These are the activations of a small neural network, seen along a few directions. Each row is one input.
Each table varies a few parts of the input and shows all the possible inputs, shuffled.
Descriptions start from the smaller parts, as in this example, which fits no table here: one of 4 places along a line, together with either a single point or one of 9 places around a ring or (one of 3 separate values, together with one of 8 places around a ring).
Shared parts are said once, and a part with two or three values counts as separate values.
In the rows, 128 means zero.

Other details of the inputs vary at random and push rows far along two fixed directions, the same in every table; ignore that.

Table:
row 1: [148 104 136 107 124 111 170 183 122 115 140 157  67 105 117]
row 2: [130 154 126 145 113 113  99  90 125 136 109 113 137 148 147]
row 3: [125 145 128 135 128 113  83 108 139 132 118 115 149 163 145]
row 4: [139 150 120 142 127 119  94 121 141 129 102 126 152 146 149]
row 5: [138 146 122 138 131 122  99 125 136 130 105 129 148 144 147]
row 6: [148 111 146  98 115 109 177 138 106 135 145 158  65 111 129]
row 7: [133 131 121 134 134 133 113 119 144 123 109 128 163 133 122]
row 8: [139 145 121 136 132 122  99 124 136 130 105 128 148 144 144]
row 9: [136 141 128 135 119 111 108  87 129 131 105 122 141 144 127]
row 10: [117 135 129 132 133 129 100 112 133 134 131 115 150 148 135]
row 11: [148 103 137 105 127 112 170 182 121 116 139 154  70 105 115]
row 12: [149 103 138 105 130 110 168 182 119 118 137 155  70 107 113]
row 13: [146 106 135 109 130 112 162 178 120 118 135 153  71 110 116]
row 14: [116 141 115 154 131 132 102 135 133 120 111 109 142 135 128]
row 15: [128 143 129 134 117 121 121  99 120 136 120 117 128 136 137]
row 16: [ 45 107 115 148 137 243 201  94 104 139 197  79 182  55  86]
row 17: [154  96 137 103 129 105 165 175 129 110 129 159  79 110 102]
row 18: [ 35  98 114 144 147 247 188 110 119 135 212  83 192  66  89]
row 19: [123 144 127 136 131 118  84 106 136 133 120 116 149 161 144]
row 20: [147 100 148  88 122 105 165 158 124 129 158 166  72 121 130]
row 21: [137 148 121 139 131 123  97 121 139 129 103 123 156 144 145]
row 22: [130 150 127 141 119 116 103  92 120 138 110 116 133 146 143]
row 23: [128 139 122 137 136 139 113 126 134 130 115 122 156 132 135]
row 24: [133 132 130 127 129 108  93 107 145 126 117 127 149 159 128]
Description of these inputs: one of 4 places along a line, together with either a single point or one of 5 places around a ring.
Q: Change only the place on the ring of 5 in row 15. List by row number the other rows that result.
A: row 2, row 6, row 16, row 22
Q: Change only the place on the line of 4 in row 19. List by row number the other rows that result.
A: row 8, row 13, row 22

Table:
row 25: [163 133 138 118 118  78 119 141 122 125 102 145  81 144 136]
row 26: [156 132 144 110 111  77 119 123 121 132 120 148  77 152 147]
row 27: [104  85 126 113 142 191 207 166 123 122 175 140 131  61  91]
row 28: [ 95 144  98 170 152 170  76 134 160 113 110  88 213 136 120]
row 29: [ 98  81 133 101 141 186 206 148 119 129 190 137 127  74  93]
row 30: [ 81 160 120 161 118 157  90  44 118 151 137  76 182 148 145]
row 31: [101  91 126 116 136 187 215 150 110 126 174 130 117  61  91]
row 32: [ 97 155 111 162 129 162  93  69 137 137 117  90 205 138 134]
row 33: [ 94 164 115 165 127 143  63  63 141 138 119  82 200 165 143]
row 34: [166 135 151 101 102  71 134 104 104 144 121 152  62 148 151]
row 35: [172 146 141 119 106  61 102 117 121 130  93 147  77 162 152]
row 36: [ 95 150 127 142 123 156  98  49 125 151 139  95 188 149 145]
row 37: [174 128 154  88 108  76 138 105 114 146 122 168  82 147 155]
row 38: [ 88  87 131 113 135 183 207 150 109 128 190 125 109  71  94]
row 39: [182 138 140 108 122  63  99 137 137 127  86 162 100 162 150]
row 40: [160 118 131 115 139  92 116 194 146 109 113 155  97 141 129]
row 41: [ 94 147 106 165 144 166  79 104 149 125 116  91 209 142 126]
row 42: [ 85 153 103 179 137 163  78 105 140 123 116  78 192 139 127]
row 43: [160 126 143 105 125  80 112 142 132 129 119 153  94 156 140]
row 44: [103  94 141 100 120 182 230 112  91 147 193 135 100  63 106]
row 45: [159 129 123 132 132  93 116 188 137 105  94 142  93 133 126]
row 46: [176 133 126 122 136  81  98 183 152 108  80 158 113 148 137]
row 47: [ 94  90 123 125 136 189 208 167 111 118 177 124 112  60  86]
row 48: [ 85 158 125 151 123 155  86  44 125 153 143  83 192 155 145]
row 49: [106 167  99 185 136 152  68 101 143 123  86  83 200 144 132]
row 50: [165 129 121 129 136  95 120 189 141 106  88 151 100 130 128]
row 51: [166 126 146  97 117  78 119 122 131 133 119 161  95 156 147]
row 52: [159 125 137 113 130  87 109 160 137 122 116 155  98 152 138]
row 53: [ 92  85 119 125 147 187 198 198 126 109 176 126 117  65  87]
row 54: [170 131 141 107 112  81 138 129 118 131 109 158  78 138 141]
Q: What is each input in this table made of?
A: one of 5 places along a line, together with one of 6 places around a ring
Q: Changing only the place on the line of 5 turns row 30 into row 38. The same change can be made to row 36. Which row results?
A: row 29
Q: Change only the place on the line of 5 in row 48. List by row number the other rows that result.
A: row 33, row 40, row 43, row 52
